A small network was shown many inputs. Here are its activations along a few directions, one row for each input.
Each table varies a few parts of the input and shows all the possible inputs, shuffled.
A made-up example of a description, with smaller parts first: one of 3 separate values, together with either a single point or one of 11 places around a ring or (one of 4 places along a line, together with one of 8 places around a ring).
Shared parts are said once, and a part with two or three values counts as separate values.

Other details of the inputs vary at random and push rows far along three fixed directions, the same in every table; ignore that.
These rows show it; all are for the same input, with only those details redrawn:
-20	11	1	-25	-25	-23	5	11	-1	-18	-11	15	-26	-3
13	22	-5	-5	1	36	16	1	19	0	-15	9	-7	-4
-12	5	3	-5	-1	-10	1	-6	4	-10	13	-2	-23	1
22	-14	-14	19	20	4	2	-6	23	18	2	-6	16	18
-13	-15	6	16	23	-24	-11	-23	4	-3	46	-24	-21	11
18	18	-2	10	21	48	13	-13	23	6	6	-5	-7	-1
9	-4	-20	-15	-23	-23	8	24	14	4	-42	25	13	13
21	-14	-15	17	17	0	3	-4	22	18	-1	-4	16	18

Rows:
row 1: -26	-2	11	-13	-4	-4	-7	-3	-11	-14	5	4	-3	-17
row 2: -31	10	7	-36	-31	-24	-5	19	-19	-28	-24	26	-6	-19
row 3: -2	13	-1	-3	7	-12	-6	-2	0	-17	18	-4	-22	5
row 4: -12	1	15	5	-8	1	0	-8	-18	5	18	-15	-16	-6
row 5: 11	-21	-7	15	22	10	-7	-6	8	14	-3	-2	37	1
row 6: 25	-10	-7	20	2	-2	-3	5	-6	22	-4	-9	24	12
row 7: 19	23	3	4	-7	40	11	4	-6	9	-12	0	2	-9
row 8: -15	48	15	-28	-15	49	23	-3	7	-23	-6	12	-47	-26
row 9: 18	-20	-5	21	-1	3	3	0	-2	32	-8	-8	25	11
row 10: -13	29	26	2	28	79	8	-31	0	-11	30	-12	-20	-36
row 11: 19	-16	-5	20	0	1	1	2	-4	28	-7	-9	23	11
row 12: 20	-11	-10	15	28	5	-14	-1	4	5	0	-2	37	5
row 13: 1	58	21	-13	-13	52	11	-1	-21	-20	7	-2	-36	-28
row 14: 15	-15	-9	13	22	4	-11	0	5	9	-6	1	38	4
row 15: -10	-11	3	13	20	-30	-14	-16	1	-8	41	-20	-19	13
row 16: -26	-3	5	-19	-10	-49	-24	12	-24	-30	6	8	-2	-6
row 17: 0	-43	4	17	-5	18	19	-15	5	45	-7	-14	21	6
row 18: -11	-9	2	12	20	-31	-15	-15	0	-10	42	-20	-21	13
row 19: 16	16	-2	7	17	45	15	-11	23	7	1	-2	-6	-2
row 20: 30	29	-10	6	21	38	6	-2	16	-5	1	1	-5	3
row 21: -56	-41	15	-27	-30	-33	2	1	-12	-7	-3	10	-3	-17
row 22: -7	14	-1	-9	-2	-17	-4	2	0	-19	10	1	-24	3
row 23: 31	-4	-20	19	26	-1	-6	-1	17	9	4	-5	17	22
row 24: -1	-11	-12	-18	-20	-17	-2	24	-1	-1	-45	29	34	-3
row 25: 16	-22	-4	21	-1	4	4	-1	-1	33	-7	-9	24	10
row 26: 16	25	-7	-6	1	35	15	4	18	-3	-16	11	-7	-2
row 27: -18	-14	5	7	11	-34	-10	-14	1	-7	35	-17	-22	10
row 28: -1	12	10	3	-9	-8	-7	1	-23	-5	14	-11	-13	-3
row 29: -38	-35	12	-14	-23	-34	10	-8	5	0	5	-1	-23	-1
row 30: -16	-16	11	13	28	-21	-25	-17	-13	-12	41	-19	2	-2
row 31: -17	-13	9	7	22	-26	-24	-12	-15	-15	34	-14	3	-2
row 32: 2	-8	-13	-18	-18	-19	-4	26	-3	-3	-44	28	34	-2
row 33: 8	28	3	-19	-35	27	17	21	-11	2	-40	19	-3	-14
row 34: 10	-3	-20	-15	-22	-23	7	25	13	2	-41	24	12	13
row 35: -13	9	12	-7	-23	-13	-2	6	-24	-5	2	-3	-18	-7
row 36: 15	1	-12	-8	-32	-24	1	30	-14	8	-38	16	20	8
Q: Changing only one part turns row 24 into row 34. The same change can be made to row 14. Which row results?
A: row 18
Q: Describe the family of inputs behind these rows.
A: one of 3 separate values, together with either a single point or one of 11 places along a line
Q: Change only the choice among 3 separate values in row 6. List by row number the other rows that result.
A: row 22, row 30
Q: A walk changes only the place on the line of 11. It starts at row 25 and steps to row 9. List the rest of the walk in order.
A: row 4, row 11, row 33, row 35, row 7, row 6, row 36, row 28, row 13

Rows:
row 37: -26	-1	11	0	-7	-41	-20	-1	-25	-8	14	-7	-10	-5
row 38: -30	-53	-4	-9	-21	-71	-11	9	-11	-3	-1	3	8	14
row 39: -16	20	8	-20	-2	-1	1	-3	0	-35	12	4	-32	-9
row 40: -50	22	25	-35	-23	7	7	-8	-13	-25	6	9	-44	-32
row 41: 37	-20	-21	42	37	-6	-8	-11	20	31	21	-24	22	36
row 42: 11	21	11	4	25	61	6	-13	-2	-10	14	-6	2	-19
row 43: -15	-8	1	-10	-29	-20	6	9	-1	11	-28	16	1	0
row 44: 6	3	8	-3	-3	41	19	-6	3	3	2	-6	-12	-12
row 45: 12	-26	-10	15	19	-37	-13	-7	4	0	26	-19	0	26
row 46: 13	21	8	15	10	35	1	-11	-11	5	16	-13	-5	-9
row 47: 20	15	-20	-2	-6	1	5	18	18	11	-36	22	13	12
row 48: 9	10	-12	-17	-16	8	0	27	3	2	-51	29	36	-8
row 49: 27	-6	-2	15	16	25	-2	-3	-4	8	8	-9	19	3
row 50: 17	0	-9	-7	-31	10	22	21	9	23	-46	17	19	3
row 51: -13	1	5	13	30	-12	-14	-22	9	-12	43	-15	-17	0
Q: Describe the family of inputs behind these rows.
A: one of 3 separate values, together with one of 5 places around a ring
Q: Change only the choice among 3 separate values in row 47. List by row number the other rows that result.
A: row 37, row 43
